Each row below holds a small network's activations on one record, seen along a few directions.
Each row is followed by the record's values for the fields G, H, M, N, C.
A field that a record lacks is left out.
Other fields move the rows too, some of them a lot.
Strong random noise was added to every row along 17 fixed directions; ignore it. To show where, here is one row again and again, with new noise each time:
[-294 -341   48   53 -206   48  211 -425   22  384  -18 -149 -298   22
  328  191    5 -138 -230  352  -63  282  -88  234 -193  -18  279 -324
 -215 -415  254    2  166 -324]
[ -59 -120 -240  -48 -263  150  128  230   35   60 -507  -83 -210  -59
   71 -158 -393   72    5 -121 -448 -360   -6  330   85  186  161 -168
 -388  252  118  272 -118   28]
[ 247 -317 -173  418 -128 -107 -254   83  273  213  168  -62   24    0
 -141   15   65   79 -162 -128 -293  105 -329   66  660 -184   71  -57
  288   47   94 -236   91 -418]
[ 113 -366   -9  -85   55  314 -122 -196 -341 -133 -115 -118   42  204
 -119  332  214  -89  110 -113 -211 -112 -136  342 -353 -282  -14 -176
 -285  342  208  214  399 -543]
[ 222  183   41 -525  257   31 -202  396   84 -211  257 -128  414 -389
  104  186  476  253   59  155  260  -47 -213 -437  140 -145   -7  -34
   42  293 -256  190  -36 -214]
[-359 -288  333   82 -381 -215    9 -263  107  437   57  -69  -96   52
  158   62   69   31 -293  -37  -88  -61   17  -48  501  -82  200  -84
   25  -64  306 -179 -282  325]
[ 433  134  419  686 -268  123   60 -226  125  608  -44 -110  114  177
  261  144 -248 -317  208  -86 -345  422  210 -111  285  -80   65   -7
  241  192 -209  210   21  149]
[ -21  197  345  527  276 -229 -350 -170 -122  135   30  -41 -155  200
 -333  -32   99 -362 -175 -506 -214 -338  422  -39  194   34 -436  248
  415 -448  142  383 -503  514]
[-260 -152 -188 -415  -57   16 -127  377  -28 -421    6  122  138 -203
 -209 -241   81  187  -67 -178   95 -166 -103  -25  147   84  -26 -274
  -36   56   87 -196 -435  234]
[ 286 -396  -99   75 -111  -94  264  262   95  171 -151  -69 -255 -147
 -158  -24 -213  255  251  292   -9 -329 -272   39   23  -38  227 -546
 -107  218 -532  177  401 -523]
[-122  153 -448    5  157  276  294  345  484  120 -236   21   36 -295
 -124   86    0   96 -269   35 -251   28 -148   76 -134 -146 -276  195
 -571  312  704 -152  -67  -37]
[   7 -569 -138    7   31  290  264  258    1 -236 -199  269  126   92
  -26   95  196   92  157  194  119 -276 -111 -262 -487 -173  -53 -169
 -451  183 -194   77  430 -364]
[-209 -300  155    8  -45  115   77  190  234  257  233   53  316   65
   13  -39   70  257 -199  235  293  131 -195 -246    9 -368  136 -195
 -347  311  235 -369   50  164]
[ -94  -31  144 -287    2  114 -145  -89 -134 -214 -203 -151  -44   -2
 -192  342  356 -257  187   39 -471  293   38  414 -385   34 -351   99
  105  399   52  111  237 -166]
[ 249 -372  291 -200 -250  137  128  129  104   53    9   29  211 -250
 -100  278  358  229 -102  -16  -24  -75  -90 -102   59 -191  218 -281
 -299  321   48    0   38 -284]
[ -58   70    8  160  339   15 -259  139 -244  -27  228  127  335  351
 -149    6  258   74  158 -113  367 -289  -19 -401  165 -353 -436  175
  120  438  -27   15   32  452]
[  18  -33  274  105  -62  313   86 -163 -190  445  145 -206  169  254
  146    3 -434   -4   44  -67  -54  309  -35  239  -47 -504  323 -615
 -361  375  197 -148 -168  138]
[ 140 -311  213 -129 -191  -36  357   21 -163  -12 -200  236 -286  159
  262  152  214  380 -128  -73 -259 -144  129  -17  340 -304  120 -137
 -416  140  119 -385 -145 -263]
[  28   25 -123  110   84 -162  208  280  252  174  -38  100 -297 -112
 -252   23  188  229 -164  302 -118  196  -58  147   91  -25 -321    1
  -31  101   83 -309  107  -63]

[ -10 -156 -300  156  534  -46 -347  472  137 -322   76  -60  -61  175
   47 -398 -287    3  -38  143 -128 -260 -158  -86 -234 -133   65  -88
   27 -466 -506  184   90 -475]	G is g2, H is h1, M is m3, N is n1, C is c1
[-442  264  115 -256   20  -58   45 -149  -66   71   -4 -100   72  -89
   84  143   36 -188   61  -39   31   12   66  -52  -65   84 -176  150
   94  171  290   51 -231  554]	G is g1, H is h2, M is m2, N is n3, C is c1
[ 207  227   67  200  298 -150  266  333  392   76   68  103  -33 -274
 -229  -67  -26   63   79  180  127   36   65 -409  -82  -64 -254   12
  145  -71 -299  -49  -69   -7]	G is g2, H is h1, M is m2, N is n1, C is c2
[ 256  141 -302  259   66  -20   -9  365   24  143   59  214  -45  -69
 -290  -75  195  144 -209   41   51  -29  -26  155  196  164 -243  -26
   62  -48  -38   49    3  203]	G is g1, H is h4, M is m2, C is c1
[-266    5 -144  -88  213  150  -59  144  304  263  -62 -245   34 -120
  163  351  233 -227 -291  228 -668   42  -58  265 -321 -197 -150  221
 -230    0    4  306  105 -170]	G is g1, H is h2, M is m3, N is n2, C is c1
[  79  321  -12 -192  214 -452  372  262  101  123 -113  -16 -404 -420
 -180  132  225  202   84  211   32 -544   46 -172  165  149 -225   61
  130  -49 -405  284  -82   92]	G is g1, H is h1, M is m2, N is n3, C is c1
[ 255 -107  291   18  -32  293 -232   10  -32 -233 -324   12  228   77
   65  208  222 -245   14 -335 -458 -158  319   -1 -235  100  -59  403
 -129  154   -8  459   52 -122]	G is g1, H is h4, M is m2, C is c2
[-365  -19 -257  357  444  109  -13   -3  221 -118  -10    7 -157  414
 -111 -323 -426 -176   25  236  -95  428  -84  192 -560 -172 -271  204
  -87 -112  322 -522  340 -170]	G is g2, H is h1, M is m2, N is n3, C is c2
[-337 -396 -478  340 -332  194  498 -294  -99   48 -421  413 -270  408
  137  267  179 -151  126  184 -138   48  -49  132 -171  -10 -385  406
 -276  295  322 -334  658  -47]	G is g1, H is h1, M is m2, N is n3, C is c2
[  61 -182  111   83 -449  136 -200  120   94  128  -20   31  242 -160
 -295 -142   61   65 -323 -165  134  -46   40  142   77  408  220  -97
  -33  -34  257  272 -166  389]	G is g1, H is h2, M is m1, N is n1, C is c2
[-349   52   11 -146  -57   93 -112   15   14  195   64   60  270   45
   63  121  307   77 -312   99  194  -41   89 -105   46  -44 -184  314
 -236  269  432  -21  -56  569]	G is g1, H is h2, M is m2, N is n1, C is c2
[-593 -308  237 -252   90 -254 -339 -166  160  -17  144 -319  259  -17
   88  124  106 -148   77 -111  127 -624 -231 -481  199 -181   69  205
  243  121   67  202  -21  116]	G is g1, H is h2, M is m2, N is n3, C is c2
[-331   -8 -468  265  288   20   31 -218  -61  461  180 -122  -41  148
  294  265   56 -231   19  338  -10  -12 -253  -18  -42 -323 -188  -35
   35  -97 -181  199  359  -73]	G is g2, H is h1, M is m2, N is n2, C is c1
[-194 -169 -113  -52   31  170  154  273   69  -97  -22  249  191   26
 -291   81  220   56  -77   -4  -81 -103   53   20 -240 -203 -312  -16
 -222  283  -35 -176  -14  264]	G is g2, H is h2, M is m3, N is n3, C is c1
[ 146  199 -375  230  -76  103 -132  105  169  120  123   74   26 -226
   71  102  262 -214 -252  124 -283  650   -1  218  192  215 -189  -64
  366 -519 -123    2 -222  -58]	G is g1, H is h2, M is m3, N is n1, C is c2
[-179   15 -100   94  318   68  150   52  -66 -240 -106  315   41  211
   21  -32  114  -10  -27 -217   66 -325  154 -326 -195 -229 -346  330
 -271  -99  263 -141 -154  160]	G is g2, H is h3
[ 222  -96  224 -414 -439  329 -131   -9 -163 -107 -154  -67  299 -107
  429  271  417   77 -168 -219 -404  147   64  144  255   70  343   -4
 -243  231  217  176 -226 -163]	G is g1, H is h1, M is m1, N is n2, C is c2
[ 314  278  -55 -474  -93   95  485  291 -296 -400 -523  264 -567 -101
 -112   23  130  257   52   52 -492  321  371  690 -302  256 -284 -160
 -385  162    0 -231 -181 -167]	G is g1, H is h3
[ 151   64 -299    7 -177  146    3   68  -55 -271 -185  104   32 -191
 -146 -120   16  -19   38 -178   48 -124   -1  101    9  378   23   43
   29 -139   46  225  -63  -43]	G is g2, H is h1, M is m1, N is n3, C is c2
[ 353  239 -127  286 -251 -205   25  -78   36  -67  -80   63 -126  -46
   25 -184 -194   -2  246  -81   84   43   -6  -88  460  396   90  207
  469 -165 -257   40   37  -39]	G is g2, H is h2, M is m1, N is n3, C is c1
[ 128  213   78 -170  267  138   84  131 -312  -32  255  159   48   87
  -51  102  290  163 -139  161  177  470  108  239 -308 -260 -152 -271
 -202  -13  -25 -256  -21   27]	G is g2, H is h4, M is m3, C is c1
[ 197  119 -432 -217 -128  196   80  164   20   40   24  -59  180 -378
 -173  215  -45   77   84 -124 -112  110 -278  215  161 -101   50 -297
  -64  471   -5   -1    6 -136]	G is g2, H is h2, M is m2, N is n3, C is c1
[-214    8 -534  112   23  -10  440  -38 -119  251   88  174 -267 -100
 -243  -39    7  156 -138  302  450   -1 -202  219 -133   48 -110 -389
 -230 -285  249 -198   -5  127]	G is g1, H is h2, M is m1, N is n2, C is c2
[-580  545 -297 -349  345  -94  195   32   -6  402   23 -298 -260  -91
  551  -47 -246   11   -6  691  169   16  -23   -3 -291   38  -45  -69
 -178 -223 -329  358  -34  305]	G is g2, H is h2, M is m3, N is n2, C is c2
[ -59  -18    6 -273  -16 -146  -26  139 -119 -205  145   96   42 -137
 -110   35  170    3  292   60    6  139   38  -91  108  -96 -219 -335
  432  120 -697 -157 -191   99]	G is g2, H is h4, M is m3, C is c2
[-266  -98  401   25   80   46 -143 -241   -9  -92   33  -93  301  187
 -194   67   -7 -249  162 -326   51 -140   48 -198 -196 -209 -125  237
   70  275  316  -48 -109  317]	G is g1, H is h4, M is m1, C is c2
[ 294 -122 -235  -80 -274  260  -74    4  -12 -154  164   50  135 -168
 -303 -225 -119  258 -173  -59  415  379 -236  294   22  170  301 -303
 -175   73  479 -329  113 -243]	G is g1, H is h1, M is m2, N is n2, C is c2
[ -30 -138  266 -234 -240  176  152 -191 -462 -232 -125  174  112  272
  324 -142 -167   73  241 -208  354 -401  252 -295  -86   30  346 -178
 -266   23 -108  129 -202  268]	G is g1, H is h2, M is m2, N is n3, C is c2
[ -27  -52  -54 -135 -388  -35  212   53  -11  343 -270  -46 -287  -68
  360  173  148  138 -128  431 -269  180  -28  317   86  337  172  -21
 -172   60  -97  191  265 -102]	G is g1, H is h2, M is m1, N is n1, C is c2
[-148 -361   -4  -98  281  -45 -192   58  -78 -334   30 -102  216  240
 -231 -178 -205   77  437   68  418 -578 -328 -294 -426 -205   34   68
  -56  407 -209  117  559 -255]	G is g2, H is h3
[ 396   84   12   83 -114  332  302   28  163 -133  -70  127  143 -181
  -15  -78 -284  -19  136 -162   72  454    3  -65 -192   32  198 -134
 -232   25  234 -294    1 -240]	G is g1, H is h1, M is m1, N is n2, C is c2
[-248  113  229 -271    2 -165  105 -271   53   49   34 -121  -83 -111
  -18  296  164 -169   -9 -123 -209  161  -23   71   50 -161 -106  150
  114  126  293 -261 -124   81]	G is g1, H is h4, M is m1, C is c1
[-274 -128 -224   -8  -14  368 -366   20  -34 -109  176 -114  290  170
   56 -228 -108 -295 -159  328   76  725 -157  417 -652  224  163 -147
  -12 -317   62  -27  269  -36]	G is g1, H is h2, M is m2, N is n2, C is c2
[   8  108  238 -133 -337   51  158    3  306  272 -157  -98  177 -314
   15   87   30  188 -269 -119   29 -186   35  -74  165  131  237  344
 -422  333  621   98 -106  333]	G is g1, H is h1, M is m3, N is n2, C is c1
[  82  218  271   20  105 -241   89  109  268 -251 -173  126 -236  165
  346 -254  -50  232  -52  119  -91  134  261 -286  100  103   -9  646
  -62 -179   53 -374  -14 -101]	G is g2, H is h1, M is m3, N is n2, C is c1
[ 429    7  759  -51  -97   48 -394 -243 -127 -164   96 -226   82  201
  -40 -106  -23  111 -248 -268    1  364  124  318  -70   69  481  240
 -105  -14  598 -160   29 -317]	G is g1, H is h4, M is m2, C is c2

Which values does each new row have?
[  68  160 -455  336  140   56  448   69   84  -49   27  388  -56 -164
 -189 -102 -123 -124  130  -52  343  203   24 -296  -82   69 -361 -166
   97 -326   54 -248 -146  203]	G is g1, H is h1, M is m1, N is n1, C is c1
[ 119   -1   49  -37  -83  -59  187   23  298   34    8  -86 -193 -415
 -331  -58 -205   53 -107  -98  -86  -15  -18  119   -4   -4  144 -316
  -74 -161   99 -119 -259 -231]	G is g2, H is h1, M is m3, N is n2, C is c2
[ 310  210 -103   55   70 -342  217   68   68 -228   20  195 -239 -227
 -402 -125  -39  210  123 -163  309 -200   26 -233  280  135 -182  167
  227  -76    1 -316  -72  -99]	G is g2, H is h2, M is m2, N is n2, C is c2
[-380  -32  -79 -416  -55  -30   86 -268   28 -456   25 -117   20 -256
  -44 -107 -285 -271  198 -268    7    1  -71  -22 -173   15  148 -246
  100 -308  104 -240 -428  -83]	G is g2, H is h2, M is m3, N is n2, C is c1
[-331 -330 -324  219   11 -313   11 -261   74  393  113 -196  -81   31
 -258  195  -24  -80  258  206  219 -624 -533 -171  227 -173  -87   75
  283  274 -158  168  571 -102]	G is g1, H is h2, M is m1, N is n2, C is c2
[-220 -433  350 -240 -304  -77 -176  -82 -219  114  231  -18   -1  212
   80 -203  -56  325 -201  208  283   81  -15  210   71  -91  468 -513
 -112   -1 -153 -296  -23  113]	G is g2, H is h4, M is m3, C is c2
[  69  411 -139 -219  182 -201   -5  310 -206  -87 -426 -132 -430  230
   88 -273 -382  323  297  277  -78 -279   37  255  -38  277 -180  310
 -127  599 -217  170  459  139]	G is g2, H is h1, M is m1, N is n2, C is c1
[ 190 -241 -143   59  133  111  -21  422  392 -306 -108  135  154  -70
  415 -101   82   33 -142   97 -324   87    1 -403    8  -28  162  232
 -136 -423 -316  -21    4 -593]	G is g1, H is h2, M is m2, N is n1, C is c2
[-175 -404  130 -290 -313   -3  -58   -3  160 -157 -196 -167   37  -54
  284 -233 -308   84   95  153  102 -149 -120  -87 -121  247  524  -39
 -158   13  -53   92  230 -294]	G is g1, H is h4, M is m2, C is c2
[  54  166 -171  375   58 -157  402 -158  392  -26   -7  107 -101 -409
 -554  -51 -336 -355  304 -264  276  -66  -54 -317 -112  154 -277  -81
  371 -254   80 -122 -108   83]	G is g2, H is h4, M is m1, C is c1
[-178   78   48 -141   21    5 -120 -241  -97  337  260 -202   42  -66
  116  298  351   -1 -367   19 -117  108  -81  267  204 -224   58  -35
  -95  -37  393   25 -173   70]	G is g1, H is h1, M is m2, N is n2, C is c1
[ 413  228  -39  -81  142 -145 -185   72 -322   86   75 -152 -153   23
 -162   50   25  265  173  -68   34 -223  -74  211  378  -76  -55 -133
  177  386 -235  129  154 -113]	G is g1, H is h1, M is m2, N is n2, C is c2
[ 371  135   73 -141 -266 -215  -98  184 -384 -212  -75  119 -124   79
 -256 -450 -277  482   92 -278  340 -474  157   73  519  272  233 -172
   31  238 -185  -39 -296  325]	G is g2, H is h2, M is m2, N is n2, C is c2
[-605  128   33 -174  -26 -449   -9 -444 -126   94  197  -34 -329   17
  254  -25   40 -115  -85   33  271 -104   49 -207  419   42  -52   10
  365 -495  143 -199 -440  445]	G is g1, H is h1, M is m3, N is n1, C is c1
[ 474  185 -172  274 -303  265  311   30 -228  155 -236  317   -7   22
 -119 -156 -178  259   49  -27  421  -21  178  114  -45  344   -5  -66
 -357  259  201  142  157  293]	G is g2, H is h3
[ 397  109  115  349 -367  237  454 -270  242  380   -2  109   71 -343
 -301  179  -27  -31  -86  -99  239  293   65   15  -17   97   45 -171
 -173   52  487  -67 -112   85]	G is g1, H is h4, M is m1, C is c2
[  27  -87 -382  182 -193  221  434  168  195  187 -333   50 -293 -270
 -374  -90 -329   24  -20  251   45  -12  -34  434 -448  284  -46 -390
 -381   23  162  175  216  -66]	G is g1, H is h1, M is m3, N is n3, C is c2
[ 177  -80  171  136  -26 -404  103  128  144  179   43  -31 -186 -211
 -539   55   64  104  124  -83  -68 -261  -93   -1  275  -59 -186 -122
  339  185 -219  -53  -12   22]	G is g1, H is h3
